These are the activations of a small neural network, seen along a few directions. Each row is one input.
Each table varies a few parts of the input and shows all the possible inputs, shuffled.
Descriptions start from the smaller parts, as in this example, which fits no table here: one of 5 places around a ring, together with either a single point or one of 9 places along a line or (one of 3 separate values, together with one of 6 places along a line).
Shared parts are said once, and a part with two or three values counts as separate values.
In the rows, zero is written as 128.

Other details of the inputs shift rows strongly along two fixed directions, in all tables alike. That doesn't count.

A family of inputs:
x1: [ 92 129 132 111 114 147 162 108 169 109  89 100  91 182 150 163 132]
x2: [136 175 208 129 111 140 169  87 110 201 132 145  39 184 114 173  82]
x3: [131 121  84 113 119 111  91 127 138  95 140 129 198  89 142 103 159]
x4: [168 181 191 134 114 107 102 115  58 206 176 177 111 113  95 111 100]
x5: [147 199 218 130 104 118 132  85  82 232 158 160  94 141 117 136  89]
x6: [128 127 107 122 114 154 150 110 159 120 115 109 114 139 142 144 146]
x7: [141 114  77 115 127 106  78 155 116  84 147 140 184  85 119  92 160]
x8: [147  97  92 130 136 122 108 153 137  84 149 135 176  78 123 100 134]
x9: [117 112  71 113 117 149 142 152 157 106 113  78 116 125 140 123 171]
x10: [134 170 185 121 109  95  99 111  74 179 162 166 132 125 121 110 110]
x11: [141  86  86 160 171  98  86 148 113  83 117 149 190 114 125 122 155]
x12: [122  82  81 159 168 142 147 152 152  96  81  92 113 155 126 157 163]
x13: [140 174 214 129 109 131 168 109 106 201 134 139  32 186 102 167  89]
x14: [ 96 110  91 117 130 152 148 142 174  99 103  81 146 118 153 120 139]
x15: [ 72 119 137 105 117 158 206 147 193  99  57  60  14 235 131 195 131]
x16: [105 118 124 124 128 154 154 116 163 112 108 108 127 133 152 133 118]
x17: [174 164 185 142 130  87  61 122  39 186 206 211 190  51  97  66  85]
x18: [141  77  91 173 182 112  94 153 112  93 123 148 201  84 126 103 136]
x19: [113 109 118 125 134 150 154 127 159 104 114 114 114 135 138 140 111]
x20: [151 105  77 121 125 109  85 122 131  74 153 158 193  86 130 112 148]
x21: [ 94 119 121 117 128 146 150 149 145 125 111  90 114 131 143 116 129]
Description of these inputs: one of 3 separate values, together with either a single point or one of 6 places around a ring.
Q: The inputs of x9 and x21 match in every part but the choice among 3 separate values. If x2 is changed in the same way as x9 into x21, which row does it become?
A: x19
Q: Start at x10 and move only the place on the ring of 6, one step at a time. The first step leads to x7. Which rows follow, in order?
A: x15, x20, x1, x3
Q: Change only the choice among 3 separate values in x8. List by row number the other rows that result.
A: x13, x15

A family of inputs:
x22: [135  99  92 139 145 116  96 150 119  97 136 136 186  89 131  99 139]
x23: [150 165 184 138 121 114 112  96  89 186 166 172 144 104 119 114  88]
x24: [150 172 185 119 104 103 105 101  84 180 174 171 136 113 119 112 103]
x25: [137  94  97 150 155 110  98 132 124  87 129 150 193  96 130 113 142]
x26: [136  97 100 145 151 115  95 137 127  92 134 141 191  90 134 105 140]
x27: [ 95 106 134 142 156 140 159 135 147 115  80 105  87 185 129 166 122]
x28: [146 154 187 150 138  98 104 121  70 180 154 179 138 118 109 112  93]
x29: [ 99 130 108 101 111 147 150 142 156 109 106  87  93 153 136 135 146]
x30: [101 119 111 118 128 157 158 142 158 114 103  87  98 144 138 133 134]
x31: [101 128 110 102 108 145 152 137 163 111 104  87  96 150 137 139 145]
x32: [143 122  86 113 115 119  96 129 135  95 148 139 184  88 136 104 154]
x33: [104 105 112 136 153 134 149 151 147 105  87  98 101 163 130 152 135]
x34: [121 113 102 126 132 140 154 158 148 114 105  91  83 159 117 151 154]
x35: [142 111  90 126 128 128 104 135 133 105 147 130 181  72 134  96 142]
x36: [112 174 206 115 102 131 159  91 116 185 127 140  60 182 129 161  87]
x37: [103 129 107 106 111 145 153 130 166 110 105  89 103 154 140 144 142]
x38: [171 112  71 134 127 119  94 141 115 108 150 136 160  91 117 111 174]
x39: [146 163 197 140 124 127 157 112 102 185 122 143  38 192  96 174 100]
x40: [105 111 111 122 128 156 163 123 169 108 102 100 107 146 148 146 126]
x41: [151 162 188 135 121 113 114 101  86 185 170 170 141 104 121 110  91]
x42: [139 121 110 129 131 132 116 124 134 116 139 138 168  96 137 112 131]
Q: What is each input in this table made of?
A: either one of 3 separate values or one of 6 places around a ring or (one of 2 separate values, together with one of 6 places along a line)

A family of inputs:
x43: [164 166 157 118 105 108  98 119  83 173 179 165 138  96 109 101 120]
x44: [131 113  92 121 123 133 127 133 151  95 125 116 142 121 130 133 152]
x45: [129 153 154 114 109 127 126 111 117 158 149 137 127 118 134 116 110]
x46: [152  78 111 181 192  96  69 145  87  90 143 188 225  72 111 102 119]
x47: [ 98 122 104 103 112 158 177 137 178 111  87  70  61 181 139 161 148]
x48: [ 99 125 103 100 109 161 176 141 177 112  88  67  58 178 135 157 150]
x49: [133 182 199 113 101 122 129 108  93 201 161 149 105 124 122 110  89]
x50: [116 177 217 130 115 125 145  87 103 193 134 156  95 160 131 145  74]
x51: [166 100  41 120 117 114  73 140 133  65 165 140 218  52 133  89 182]
x52: [141 170 197 133 118 110 124  91  88 184 149 173 105 149 117 143  95]
x53: [114 102 158 185 190 115 137 162  97 139  87 129 101 169 105 154 110]
x54: [124 141 138 113 111 135 132 115 135 137 135 127 130 121 137 120 120]
x55: [153 103  45 109 114 117  79 140 140  78 162 125 221  43 148  67 172]
x56: [129 106 150 177 176 122 143 138 110 131  95 138  95 174 109 169 115]
x57: [ 72  82  54 101 129 177 185 154 227  53  58  38  99 164 161 153 163]
Q: What is each input in this table made of?
A: either one of 3 separate values or (one of 2 separate values, together with one of 6 places along a line)
Q: Start at x43 and move only the place on the line of 6, one step at a time. The first step leads to x48. Which rows follow, in order?
A: x47, x51, x44, x52
Q: Change only the choice among 2 separate values in x57. List by row number the other rows that result.
A: x44
